A small network was trained on made-up records. Each row is its average activation on records with the value named, seen along a few directions.
Values that are neighbours, or in one group, have similar rows; names and order tell nothing.
In the rows, zero is written as 500.
Random noise pushes rows far along 6 fixed directions. That doesn't count. These rows show it; they differ only by the noise:
[501 448 514 438 485 572 499 466 514 423 513 371 364 470 444 463 464 480
 547 631]
[431 561 523 486 376 456 505 493 507 591 518 509 586 540 485 448 545 499
 436 438]
[370 447 259 312 284 497 578 476 405 525 696 574 707 495 589 264 615 784
 407 528]
[643 356 348 589 580 277 502 579 564 662 449 451 497 450 576 631 428 394
 311 298]
[401 441 555 531 418 690 453 414 451 358 567 428 372 489 609 419 407 556
 530 554]
[542 540 510 314 473 321 598 562 561 617 478 336 518 514 268 489 604 418
 528 595]
[483 526 399 700 292 411 408 568 477 540 456 560 429 481 656 391 408 516
 405 382]
[557 429 516 578 518 461 467 521 535 497 449 374 342 468 523 550 396 395
 477 474]


Field NUPAK:
nozim: [695 451 225 587 474 392 435 580 597 530 432 582 401 459 524 517 478 496
 407 592]
malo: [416 683 531 442 430 682 518 433 488 427 450 758 593 547 384 411 626 531
 566 576]
futub: [514 527 696 447 701 638 469 407 517 388 513 493 510 459 387 597 540 489
 554 559]
ruvag: [558 457 546 518 637 512 501 526 483 418 553 503 456 501 516 475 488 619
 616 592]
vos: [667 329  38 474 636 533 455 457 596 581 491 736 646 448 589 540 572 578
 239 520]
lare: [434 633 526 407 525 464 461 510 500 549 438 654 692 507 423 482 613 494
 564 496]
bapar: [489 474 608 511 575 584 576 447 513 488 563 533 534 559 506 606 447 487
 516 412]
kini: [486 534 651 561 692 352 444 506 514 690 402 577 703 532 570 805 481 275
 384 230]
kigu: [622 611 688 630 678 437 486 545 583 552 336 410 413 457 283 636 521 288
 552 427]
zet: [525 313 428 423 662 607 560 451 494 504 586 460 497 451 560 579 469 548
 463 568]
zilo: [616 518 443 489 617 584 533 422 561 504 453 626 580 511 342 647 553 423
 496 525]
The values of NUPAK form 4 separate groups.
Question: List the group mates of malo, in the order listed.
Answer: bapar, zilo
Question: List the group mates of lare, in the order listed.
Answer: kini
Question: List the group mates of nozim, in the order listed.
Answer: vos, zet

Field BIDO:
zut: [357 537 901 508 829 692 673 282 540 541 642 566 812 692 540 799 559 366
 458 106]
tef: [189 835 479 543  40 298 338 651 243 487 552 672 693 517 696  16 613 828
 553 453]
rel: [225 475 663 279 419 704 580 290 418 541 679 633 873 545 543 585 532 580
 498 350]
suni: [662 364  66 699 416 785 419 392 600 424 556 752 355 411 624 354 450 687
 286 681]
gepam: [264 287 846 258 646 712 655 346 418 371 760 161 503 577 634 709 365 471
 705 532]
gavip: [378 458 514 432 380 634 531 539 284 103 687 399 332 477 693 292 462 818
 729 702]
betut: [291 510 602 377 404 925 588 294 356 368 658 510 619 499 427 379 624 688
 558 609]
vadev: [585 357 553 372 705 591 363 355 650 549 437 409 442 517 434 741 437 292
 299 543]
zaluz: [437 394 456 420 442 246 729 560 431 883 660 420 906 681 680 525 681 650
 235 125]
nezu: [546 566 323 663 245 127 624 737 473 603 515 635 527 599 665 285 438 636
 533 225]
bufed: [250 579 860 845 666 846 152 292 437 452 432 711 649 501 852 660 429 418
 347 161]
The values of BIDO form 4 separate groups.
Question: List the group mates of gepam, in the order listed.
Answer: rel, vadev
Question: List the group mates of nezu, in the order listed.
Answer: zut, gavip
Question: List the group mates of bufed, in the order listed.
Answer: tef

Field FOVI:
daz: [334 601 637 605 340 535 363 443 463 553 468 599 546 543 536 481 470 429
 433 415]
ravur: [488 496 660 524 529 378 649 542 404 560 581 231 517 558 555 514 491 510
 534 357]
talag: [414 403 511 373 525 659 470 376 505 463 645 404 529 549 598 436 557 618
 451 527]
vav: [494 549 428 484 346 523 474 517 552 554 487 545 451 524 484 384 555 591
 450 580]
foro: [504 438 722 443 830 469 555 513 458 465 613 328 576 516 445 713 511 459
 599 412]
vopu: [401 711 582 580 169 358 533 619 485 586 441 568 523 637 468 376 540 445
 564 442]
gad: [574 341 417 499 784 465 459 495 502 490 475 401 525 364 514 646 475 454
 465 504]
gima: [518 436 279 557 394 575 588 542 442 397 539 644 457 504 626 380 487 649
 558 476]
gomi: [670 532 533 569 588 367 526 558 636 623 349 488 422 539 365 693 493 296
 372 442]
nuto: [595 561 552 594 525 304 577 693 437 535 465 326 342 445 412 451 457 463
 660 519]
nadom: [505 481 424 593 593 692 403 369 559 581 521 647 606 473 581 480 546 565
 355 431]
big: [467 591 487 533 578 600 343 417 545 456 449 799 666 416 544 541 502 499
 356 401]
fupi: [503 528 495 475 304 188 548 690 423 555 426 411 455 508 584 529 416 428
 540 420]
zemu: [544 541 532 572 461 345 618 613 512 547 475 282 389 556 460 455 504 461
 552 469]
dema: [497 525 517 354 411 458 577 458 579 606 492 500 553 551 350 504 574 483
 488 593]
bozu: [662 452 105 449 485 433 380 595 523 482 442 511 432 305 391 261 536 578
 476 811]
neso: [509 479 229 656 377 484 294 460 486 636 512 712 656 430 713 421 499 605
 271 355]
mif: [558 340 562 311 593 455 580 478 502 471 511 258 407 515 428 692 417 406
 556 571]
fuzo: [399 660 651 683 251 440 574 605 349 480 532 448 474 587 572 347 517 583
 615 359]
pum: [566 655 426 555 506 603 433 456 615 471 324 832 503 511 363 501 548 394
 529 599]
zekun: [555 402 453 483 509 576 578 437 533 487 578 481 471 495 526 492 543 561
 439 545]
mino: [384 626 474 485 376 454 477 549 406 378 568 666 553 517 599 281 496 730
 612 525]
mizu: [483 473 429 350 480 384 599 558 513 560 471 602 589 545 445 557 560 443
 492 526]
rito: [454 354 611 502 559 437 451 542 444 328 495 233 290 416 598 571 273 418
 639 485]
The values of FOVI form a network in which each value has 3 neighbours.
Question: Name the neighbours of daz, in listed order.
Answer: neso, mif, rito
Question: Name the neighbours of vav, in listed order.
Answer: talag, dema, zekun
Question: Name the neighbours of vopu, in listed order.
Answer: gima, gomi, mizu
Question: Name the neighbours of foro, in listed order.
Answer: gad, nuto, mino
